Each row below holds a small network's activations on one input, seen along a few directions.
Each table varies a few parts of the input and shows all the possible inputs, shuffled.
Descriptions start from the smaller parts, as in this example, which fits no table here: line(4) and (point or line(11) or (values(3) and ring(8))).
Shared parts are said once, and a part with two or three values counts as separate values.

Other details of the inputs shift rows strongly along two fixed directions, in all tables alike. That doesn't count.

Table:
R1: [ 36  -7  25   8  16 -16  -6  34 -15 -13 -15   8]
R2: [-64   3  -3 -20 -15  49   6 -25  22  11  52   6]
R3: [ 39  28 -27  25  14 -20  -1  12  28 -21 -61 -14]
R4: [  1 -13  20 -85 -31 -13 -22  17 -62  -5  26 -32]
R5: [ 26  20 -11 -38  -3 -30 -27   5 -20 -29  15  -6]
R6: [ 10  37 -25  34 -41  -2  32  20   9  -7 -68  11]
R7: [ 36  24 -22  26  23 -48   9  14  34 -10 -44  33]
R8: [ 17  22  -4  48  -5 -18  26  14 -18  -8 -66  14]
R9: [ 10  -3   2 -29 -39 -26   0   7 -40  -4  -9 -23]
R10: [-42 -11  12  25  28  43  11 -20  15  20   3  -3]
R11: [-54  -2  -5   7   8   6  13 -34  42   5  19 -18]
R12: [ -3 -24   8  86  28  17  19 -16  50  14  -9   8]
R13: [-59 -10  17  -1  24  35   2 -33   0  13  53   8]
R14: [ 23 -15  41 -57  -1 -25 -31  26 -65 -20  65  15]
R15: [ 47  14 -21   5 -16 -25 -12   6 -13 -17 -28 -13]
R16: [ -4  14   3 -56 -41  18  -4  28 -39  -5   1  -2]
R17: [-16 -43   2 -14  29  34 -18 -25  29  38  48   1]
R18: [ -3 -34 -14  34  19  20   3 -31  42  38  18   8]
Each input here is: values(3) and (point or ring(5)).
Changing only the values(3) part turns R1 into R14. The same change can be made to R10. Which row results? -> R13
List by row number the other rows that have the values(3) part in common with R12. -> R6, R8, R9, R15, R18

Table:
R19: [  6  24 -11  47  12 -11  30  14  27  -3 -67  13]
R20: [ -9 -11   4  -2  17   5 -12 -17   8   0  32  -6]
R21: [-14 -12   2 -15  11  11  -8  -7  15   9  26   0]
R22: [ -6 -19  10   1   6  25 -10  -7   2   8  21  -8]
R23: [-12 -14   7   1  -2  23  -1  -5   0  12  26   8]
R24: [ 13  14   9 -13 -19 -18   2  21 -38 -19 -16  -5]
R25: [-12 -13  -2  -4  -7  27  -3 -12  -1  16  17  -2]
R26: [ 30  14  -6 -23 -14 -22 -10  22 -19 -15  -6  11]
R27: [-27   5 -20  61  20  20  21 -30  68   6 -27 -18]
R28: [-17  -2  -9 -12  -1  19  -6 -14   9   8  25   2]
R29: [-10 -17   8   8   2  12  -1 -13  -4  12  30   7]
R30: [-13 -11   5   2   5   7  -4 -16   2   7  33   9]
R31: [ 21  21  -3 -26  -6 -18 -10  20 -25 -21 -13   0]
R32: [ 11  21  -1 -20 -26 -24   3  17 -30 -17 -11   6]
R33: [ 15  20  -2 -24 -15 -25  -6  16 -25 -24 -12  -9]
R34: [ -1 -10  18 -26   4  -4 -17  -2 -30  -7  39   1]
R35: [-35   5  -2  30  12  18  14 -20  32   0   1  -7]
R36: [ 20   9   4 -15 -21 -17  -3  18 -35 -16 -20 -12]
R37: [ 30  -1   7 -20 -10 -19  -5  27 -27  -5 -18   4]
R38: [-25  -8   4   0 -14  19   6 -13  -4  10  22  -3]
R39: [-9 10 -5  0 -4  8  4 -2  1  0  2 12]
R40: [-20  -7  10  -1   6  28  -2  -8  -5   6  19  -3]
R41: [ 11  18 -16  48  11 -10  26  10  34   1 -71   6]
R42: [  5  18 -16  50   2 -17  30   6  34  -3 -70  -3]
R43: [ 34   3   1 -14 -20 -14  -7  24 -29  -7 -14   8]
R44: [-18 -13  -1  -2 -16  19   1 -16  -1  13  18 -10]
R45: [ 20  15   3  23   5 -11   9  22  -1 -15 -34   9]
R46: [-29 -12  10  -5  -4  14   8  -9  -2  12  17  -7]
R47: [ 34   0   1 -21  -4 -35 -10  16 -23  -7 -12  -1]
R48: [ -2 -18  -4  -1   2   7 -10 -20   7  13  30  -4]
R49: [-26  -5   6 -13   8  17   1  -9   4  11  20   4]
R50: [ 28   5  13  -6  -3 -25  -5  21 -38 -17  -8   5]
R51: [ -7 -19   2 -13   8  14  -9  -9  14  15  22  -7]
R52: [-16 -18  14  -4   7  19   0  -2   2  14  22   4]
R53: [-17 -15  11  -4  15   2  -2 -13   4  10  29   5]
R54: [-20 -13  -1 -14  -4  10  -1 -16   9  12  17 -18]
R55: [ 28   2   0  16   4 -29   6  15  -5  -3 -37   5]
R56: [ 16  22   5 -21  -7 -15  -5  22 -32 -21 -14   7]
R57: [ 25  10  -4 -30 -11 -20  -6  20 -24  -6 -21  -2]
R58: [ -3 -15  -4  -7  -2  19 -10 -12  12  12  26  -3]
R59: [ -5 -22  10   7  11  13 -10 -15  -2   9  25  -9]
R60: [  9  21 -26  83  30  -1  26  -5  78  -5 -69   0]
R61: [-19 -11  10 -10  11  14  -2  -5   9   9  25   7]
R62: [  8  17   5 -25 -17 -28   4  20 -28 -15 -16   3]
R63: [ 12   6  -6   9  13 -26   3   4  13  -5 -17   6]
R64: [-16  -9  -8  -8 -14  15  -3 -19   7  10  22 -14]
R65: [ -8 -12  -3  -3   6   4  -9 -18   9   7  33   3]
R66: [  0   4   2 -40 -15 -18  -7   8 -24  -8   9  -8]
R67: [-15  -5 -16  72  37  14  15 -32  72  10 -20  -9]
R68: [ -9   9 -12  -4 -12  -3   3  -8   7  -3   3  -4]
R69: [ 22  21  -8  12   8 -18   1  17  12 -20 -30   5]
R70: [  7  29 -23  39  16 -18  23   8  43  -8 -64   9]
R71: [ 25   1  13 -12  -4 -31  -1  22 -34  -8 -12  10]
R72: [ 35   0   1  -8 -15 -25  -7  16 -33  -6 -10   6]
R73: [-10  -9  -9 -10  -5  22  -7 -16   7  14  21  -5]
R74: [-15  -7   4  -4   1  18  -4  -8   7   7  30  11]
R75: [-14 -13   5  -2   4  28  -7 -11  -2  10  16 -10]
R76: [-19  -8   3  -2  -5  27   2  -9  -4  13  21   6]
R77: [ 24  16   9 -17  -4 -19  -8  26 -27 -22  -8   9]
R78: [-12  -8  -1  -9   6  23 -11 -14   6   7  19 -14]
Changing only one part turns R42 into R36. The same change can be made to R41. Which row results? -> R75
Changing only one part turns R66 into R68. The same change can be made to R71. Which row results? -> R29
What is each input in this table made of? -> values(3) and line(4) and ring(5)
Change only the values(3) part in R35. List by row number the other rows that result. -> R32, R62
Change only the line(4) part in R25. List by row number the other rows that result. -> R43, R44, R72
Change only the values(3) part in R34. List by row number the other rows that result. -> R30, R53
